Read these off the array that follows. Rows and columns are numbered from 1.
1) The entry in row 1 and column 1?
2) The entry in row 2 and column 1?
3) The entry at row 3, column 3?
4) The entry just right of 0.779?
5) The entry at row 1, column 3?
6) The entry in the top-right corner?
7) The minimum?
8) The entry directly below -0.936?
[[-1.763  0.284  0.897 -1.717 -0.598 -2.889 -4.503]
 [ 0.513 -0.023 -2.824  1.711  0.587 -0.084  0.472]
 [ 1.321  2.025 -1.501 -1.835  0.851  0.779  2.703]
 [ 0.038 -0.013 -0.817  0.436  0.352 -0.137 -0.046]
 [ 1.371 -0.641 -3.455  2.805 -0.074 -0.352  1.396]
 [ 0.059  0.773 -0.764 -2.575  0.519  1.585 -0.221]
 [ 0.761  1.665 -3.376 -2.460  0.785  0.710  1.674]
 [ 0.498  0.073  0.033 -0.250 -0.434  0.263 -0.245]
 [ 0.511 -1.008 -2.540  4.687 -0.430 -1.078  0.992]
 [-0.012 -0.009 -0.376  0.986 -0.091 -0.471 -0.374]
 [-0.236  0.242 -0.018  0.054 -0.045  0.126 -0.084]
 [-1.963 -0.990  1.683 -0.776 -0.936 -1.387 -3.848]
 [-0.210 -0.057 -1.545  0.113 -0.255 -1.071 -1.424]
 [ 0.069 -0.233 -0.013 -1.676  0.320  1.448 -0.427]
 [ 0.932  0.260  0.158 -1.253  0.537  1.214 -0.374]
 [-1.357 -2.669  2.305  0.668 -0.761 -0.166 -5.152]]
1) -1.763
2) 0.513
3) -1.501
4) 2.703
5) 0.897
6) -4.503
7) -5.152
8) -0.255

[[ 1.141 -0.342 -0.423  1.225  0.491  0.518  1.203]
 [ 0.667  2.084 -0.656  0.027  1.093  1.290  0.637]
 [ 0.581  0.210  0.201  0.487  0.505  0.402  0.687]
 [ 1.277 -1.077 -0.529  1.000  0.026  0.094  2.553]
 [ 0.983  0.992 -0.702 -0.061  0.478  0.629  0.090]
 [ 0.541  2.322 -1.601 -0.568  0.473  0.015 -0.413]
 [ 0.473  0.499  0.343  0.555  0.285  0.696  0.272]
 [ 1.285 -1.389 -0.771  1.638  0.237 -0.633  1.993]]
Indices start at 1.
The entry directly above 0.487: 0.027
Give the entry at row 1, column 3.
Answer: -0.423
The bottom-left entry is 1.285
The entry in row 1 and column 2: -0.342
Give the entry in the top-right corner.
Answer: 1.203
Give the entry just left of the largest entry.
Answer: 0.094
Give the entry directly below 1.141.
Answer: 0.667
The entry directly above the largest entry is 0.687
The entry just left of 1.203 is 0.518
Give the entry at row 1, column 1.
Answer: 1.141
Give the bottom entry of the column that holds the largest entry.
Answer: 1.993
Give the entry just left of the smallest entry.
Answer: 2.322
Give the entry in row 2 and column 2.
Answer: 2.084
Give the minimum.
Answer: -1.601
The entry at row 3, column 1: 0.581
The entry in row 2 and column 3 is -0.656
The entry directly above 0.402: 1.290
Give the entry directly below 0.581.
Answer: 1.277
Give the entry directly above the smallest entry.
Answer: -0.702
Give the entry directly above -1.077.
Answer: 0.210
The maximum: 2.553

x =
-3.633,3.105,-1.129,0.259
5.051,-3.634,3.114,-0.950
-0.069,-0.049,0.666,-2.035
-0.684,-0.839,0.761,-4.066
0.394,-0.290,-0.342,-0.200
-0.920,0.146,-0.243,-0.360
2.416,-0.990,0.344,-0.373
-0.268,-0.232,0.213,0.551
0.711,-2.349,3.121,-0.695
-0.253,-0.295,-0.078,0.124
2.416,-0.603,-0.940,0.703
0.274,0.548,-2.746,3.308
-2.265,3.062,-0.683,-0.858
Indices start at 1.
The entry in row 3 and column 2: -0.049
The bottom entry of the column that holds the largest entry?
A: -2.265
The entry just left of 0.146 is -0.920
The entry directly below -0.295 is -0.603
The entry in row 3 and column 3?
A: 0.666
The entry just right of the largest entry: -3.634
The entry directly below the largest entry is -0.069
The entry at row 2, column 1 -> 5.051
The entry in the top-right corner?
A: 0.259
The entry in row 1 and column 3 -> -1.129
The entry directly above the largest entry: -3.633
The entry just left of -1.129 -> 3.105
The entry directly above -0.295?
A: -2.349
The entry directly below -0.342 is -0.243
The entry in the bottom-right corner?
A: -0.858
The entry just left of the smallest entry?
A: 0.761
The entry just right of 0.394?
A: -0.290
The entry directly above -0.232: -0.990
The entry directly above -0.360?
A: -0.200
The entry just right of 0.548?
A: -2.746
The entry just left of -0.295?
A: -0.253
The entry directly above 0.274 -> 2.416
The entry just right of 0.213: 0.551
The entry just right of -0.295 is -0.078
The entry in row 2 and column 3 -> 3.114
The entry directly below 0.344?
A: 0.213
The entry directly above -0.920 -> 0.394

Questions about the grid below. Rows and columns are numbered from 1.
1) The entry in the top-left corner?
2) The entry in row 3 and column 3?
3) The bottom-right entry?
4) The top-right entry?
5) The entry just left of the smallest entry?
6) The entry in row 1 and column 3?
7) The entry just left of -3.530?
8) The entry just right of -0.279?
3.076,0.169,-5.242,-1.984,4.285,4.067,1.653,-3.101,-0.406,-2.471,-2.228,3.623,-0.796
-1.785,0.042,5.530,-0.047,-0.032,-3.029,-0.835,4.515,-0.428,-2.444,-2.195,3.605,0.601
2.814,0.230,-5.550,-1.397,3.245,3.824,1.078,-4.321,-0.660,-2.464,-2.212,3.617,-3.833
-2.609,0.265,6.830,-1.008,-0.685,-3.530,-0.687,4.803,0.702,-1.876,-2.083,3.916,-0.155
-2.135,-0.652,1.559,-0.279,-2.986,-2.847,1.220,0.990,-0.885,-2.464,-2.248,3.649,-4.332
-4.296,-0.441,3.162,0.185,-3.047,-3.685,0.079,1.972,0.072,-1.908,-2.082,3.889,5.742
-3.427,-0.617,2.259,0.099,-3.116,-3.305,0.619,1.366,-0.454,-2.468,-2.239,3.640,4.308
-2.906,0.327,6.999,-1.137,-0.892,-3.664,-0.707,4.826,0.917,-2.367,-2.120,3.640,0.842
-2.810,-0.621,-5.552,1.785,3.260,0.129,2.182,1.540,5.105,-2.466,-2.210,3.611,-2.311
3.371,0.765,-2.277,-1.260,-3.403,0.460,0.553,-6.183,0.437,-2.384,-2.127,3.625,-0.879
2.680,0.493,-5.292,-0.628,0.535,2.551,0.492,-6.334,-0.378,-1.848,-2.080,3.935,-0.541
0.701,0.621,4.519,2.433,-0.951,0.818,-4.516,0.719,-3.411,-2.456,-2.229,3.616,3.322
-1.483,-0.008,4.742,0.674,0.252,-2.818,-1.133,4.367,-1.024,-1.881,-2.081,3.909,2.153
3.275,0.077,-4.613,-2.572,5.094,3.696,2.815,-1.384,0.712,-1.842,-2.076,3.936,1.302
1) 3.076
2) -5.550
3) 1.302
4) -0.796
5) 0.492
6) -5.242
7) -0.685
8) -2.986
